These are the activations of a small neural network, seen along a few directions. Each row is one input.
Each table varies a few parts of the input and shows all the possible inputs, shuffled.
Descriptions start from the smaller parts, as in this example, which fits no table here: ring(8) and (point or (values(2) and line(4)) or ring(9)).
Shared parts are said once, and a part with two or three values counts as separate values.

Other details of the inputs shift rows strongly along two fixed directions, in all tables alike. That doesn't count.

Table:
x1: -4.67,2.39,1.04,-0.39,-1.31,4.56,-1.60,6.26,5.36,4.17,1.68,2.75
x2: -4.50,2.67,-0.86,-1.87,-0.48,5.08,-0.13,4.20,3.15,1.63,0.40,0.57
x3: -5.06,3.06,1.43,-0.35,-1.42,4.79,-0.98,6.60,4.03,3.09,1.62,2.98
x4: 0.26,3.77,1.53,0.82,1.02,1.26,0.88,-4.22,-2.60,-1.47,-6.86,-3.47
x5: 0.37,4.21,0.30,1.83,1.31,0.82,0.53,-4.09,-2.48,-0.76,-6.72,-3.47
x6: -5.76,2.41,1.23,-0.45,-2.01,4.17,-0.85,5.87,2.82,1.94,0.95,1.51
x7: -1.26,3.08,2.21,3.18,-0.20,-0.21,-0.86,-3.12,-3.57,-0.43,-6.99,-3.58
x8: 3.24,-2.98,-1.59,-1.10,0.42,-2.99,0.32,-1.47,-0.33,-1.51,2.81,0.39
x9: 3.13,-2.15,-1.20,-1.19,-0.11,-2.66,-0.02,-1.33,0.14,-0.42,2.49,0.23
x10: 3.18,-3.83,-1.69,-1.15,0.95,-2.65,0.98,-1.03,-1.00,-2.26,2.76,0.53
x11: -5.59,1.71,0.15,-0.77,-1.62,4.09,-1.47,6.10,5.30,4.19,1.22,2.38
x12: 0.58,4.69,0.04,2.03,1.09,0.24,-0.08,-4.86,-1.65,-0.46,-6.39,-3.20
x13: 3.60,-3.42,-2.16,-0.54,0.11,-3.37,0.18,-0.57,-0.36,-0.40,4.30,0.22
x14: 2.47,-3.60,-1.04,-1.20,0.78,-1.83,1.25,-0.73,-1.54,-2.34,2.20,-0.20
x15: 1.21,-5.02,-0.34,0.01,-0.55,-2.79,-0.27,0.40,-1.47,-0.97,2.28,0.90
x16: -0.99,2.80,2.64,2.34,-0.39,0.20,-0.59,-3.83,-3.26,-0.92,-7.32,-2.70
x17: 1.58,-4.82,0.03,-0.07,-0.54,-2.49,0.23,1.06,0.31,0.26,3.38,1.37
x18: 1.06,3.64,3.65,3.12,0.36,0.18,-0.13,-4.14,-1.75,0.51,-6.78,-2.06
x19: -4.67,2.52,-1.29,-1.96,-0.51,5.10,-0.35,4.33,3.59,1.71,0.70,1.04
x20: 0.17,5.51,2.04,2.24,2.29,0.17,0.35,-5.17,-2.63,-0.01,-5.15,-2.16
x21: -3.51,3.10,-1.69,-1.72,-0.88,3.69,-1.15,3.08,4.51,2.40,1.02,1.51
x22: -2.58,3.53,-1.04,-1.55,-1.10,2.94,-1.35,2.15,4.13,2.95,0.45,0.97
x23: 3.02,-3.44,0.00,-0.90,1.56,-2.99,1.31,-1.77,-1.58,-1.70,4.76,1.80
x24: 0.97,-4.45,0.88,-0.08,-1.20,-1.99,0.88,1.65,-1.62,-1.74,4.01,1.28
x25: 2.85,-4.00,-1.57,-1.35,0.93,-2.22,1.17,-0.50,-1.22,-2.22,2.79,0.44
x26: 0.63,4.03,3.95,3.03,0.15,0.50,0.48,-3.68,-2.96,-0.40,-6.56,-1.58
x27: 3.67,-3.11,-1.36,-1.06,0.20,-3.21,0.31,-1.52,-0.44,-0.99,2.96,0.40
x28: 0.52,-4.82,-0.96,0.58,-0.50,-2.77,-0.57,1.73,-1.31,-0.25,3.15,0.48
x29: 2.98,-4.32,-2.74,-0.57,0.87,-2.78,0.88,0.17,-0.87,-1.64,4.47,0.33
x30: 3.11,-3.18,-1.59,-0.92,0.77,-2.82,0.61,-1.58,-0.72,-1.95,2.37,0.34
Each input here is: values(2) and (point or ring(6) or line(8)).
- Changing only the values(2) part turns x6 into x24. The same change can be made to x28. Which row results? => x15
- Change only the values(2) part in x11. List by row number the other rows that result. => x17

Table:
x31: -1.85,5.64,1.65,3.04,0.16,1.21,-1.09,-1.98,-0.45,2.57,-5.48,-2.97
x32: 4.52,-4.12,-3.15,0.62,1.53,-4.23,1.18,-2.16,-4.16,-3.20,2.85,-2.15
x33: -4.01,2.05,2.67,-0.42,-1.85,4.37,-0.54,5.76,3.70,2.31,1.57,3.10
x34: -0.47,5.28,1.77,1.61,0.17,1.44,-1.47,-3.18,1.03,2.31,-6.49,-1.29
x35: 0.13,-7.02,-0.60,1.21,-0.62,-2.79,0.82,0.02,-4.78,-3.89,-0.65,-1.93
x36: -1.18,-2.49,-2.52,-4.01,-0.30,1.15,0.15,3.43,3.19,-0.19,6.21,3.11
x37: 2.49,1.14,-0.47,-0.31,0.88,-1.14,0.58,-5.16,-2.09,-1.92,-3.39,-2.41
x38: 1.96,1.04,0.17,-0.18,1.42,-1.58,1.00,-4.46,-2.58,-2.43,-2.54,-1.59
x39: -0.68,-3.48,-2.46,-1.16,-0.56,-0.73,-0.68,5.86,4.26,2.78,7.57,2.10
x40: 4.53,-4.28,0.03,1.07,0.48,-4.98,0.12,-2.03,-1.72,-0.81,3.63,0.97
x41: 1.54,0.99,-0.28,1.54,2.04,-1.01,1.22,-3.28,-4.71,-2.40,-2.68,-3.04
x42: -1.69,5.28,3.88,3.04,-0.59,2.02,-0.08,-1.48,-1.23,1.31,-5.77,-1.51
x43: -3.76,2.50,-0.72,-2.15,-1.36,3.92,-1.97,4.43,6.53,4.50,0.66,3.29
x44: -0.99,6.00,-1.55,1.01,0.69,2.55,-0.23,-1.94,0.09,-0.12,-6.40,-3.53
x45: -5.69,3.05,-0.48,-4.01,-0.43,5.59,-0.31,4.71,5.14,1.27,1.81,3.34
x46: 3.56,-5.03,1.13,0.17,1.63,-2.45,2.51,-1.20,-4.09,-3.63,2.26,-0.22
x47: -6.13,0.35,1.73,-0.37,-3.55,3.19,-2.42,5.82,1.99,2.05,-1.70,0.93
x48: 4.36,-3.62,-2.25,-1.43,0.52,-3.15,0.91,-2.97,-1.21,-2.16,2.05,-0.84
x49: -1.99,5.55,2.74,3.18,-0.33,1.72,-0.41,-1.76,-1.22,1.93,-5.43,-2.17
x50: 3.65,-5.11,-0.34,0.12,1.78,-3.15,2.28,-1.22,-4.53,-3.38,3.31,-0.65
x51: 4.26,-3.64,-2.71,-1.60,0.27,-3.17,0.94,-2.64,-0.67,-1.88,1.70,-0.78
x52: -0.57,-2.98,-1.16,-1.83,-1.02,0.15,-1.32,4.06,4.09,2.34,6.48,4.03
x53: -0.67,-2.74,-0.34,-1.32,-0.97,-0.33,-0.75,4.02,3.44,1.52,6.53,4.50
x54: -1.33,5.63,3.26,2.17,0.02,1.42,-0.45,-2.66,-0.02,1.13,-6.11,-0.30
- What is each input in this table made of? => values(2) and (point or line(5) or line(6))
- Changing only the values(2) part turns x45 into x54. The same change can be made to x41. Which row results? => x49
- Change only the values(2) part in x53. List by row number the other rows that result. => x38
- A walk changes only the line(5) part. It starts at x46 and steps to x50. List the rest of the walk in order. => x41, x32, x44

Table:
x55: 1.61,-6.26,-1.23,-0.03,-1.13,-3.44,0.14,2.00,-1.09,-1.09,4.28,0.11
x56: -1.66,-0.43,1.90,1.15,-1.36,-0.55,-1.70,2.80,2.00,3.11,3.35,3.01
x57: -2.67,-0.86,0.71,-0.55,-0.41,2.40,0.56,4.07,1.04,0.16,2.69,1.96
x58: 4.62,-4.47,-0.72,-0.34,-0.34,-3.67,-0.16,1.78,2.78,1.97,7.42,3.04
x59: -3.66,3.31,0.60,1.05,-1.21,3.12,-1.11,2.01,0.56,1.36,-3.59,-1.37
x60: 2.04,-0.39,2.52,2.01,0.70,-1.95,0.97,-3.72,-4.48,-2.89,-4.27,-1.70
x61: -0.79,0.25,-1.05,-2.89,-0.10,1.68,0.34,0.98,2.10,-0.33,2.13,2.03
x62: 3.30,0.30,-0.14,0.30,0.98,-2.04,0.35,-5.86,-2.54,-1.77,-4.08,-2.32
x63: -1.72,4.44,-0.67,-0.67,1.19,2.66,0.07,-0.51,1.23,0.74,-1.89,-0.93
x64: -3.84,3.48,1.36,0.82,-0.33,3.97,-0.02,2.19,0.41,1.37,-2.52,-0.46
x65: -1.13,-0.57,-2.71,-1.98,-0.46,1.02,-0.78,1.57,2.91,0.81,1.84,1.12
x66: -3.46,2.40,2.06,0.10,-0.90,2.71,-0.76,0.71,0.69,0.83,-4.48,-0.43
x67: 3.24,1.79,0.18,0.78,2.01,-1.88,1.39,-5.42,-3.21,-2.30,-2.71,-2.65
x68: 4.13,-3.00,-2.81,0.25,1.36,-4.02,0.71,-2.58,-2.39,-1.97,1.83,-1.41
- What is each input in this table made of? => values(2) and (point or ring(6))
- Changing only the values(2) part turns x67 into x57. The same change can be made to x65. Which row results? => x55
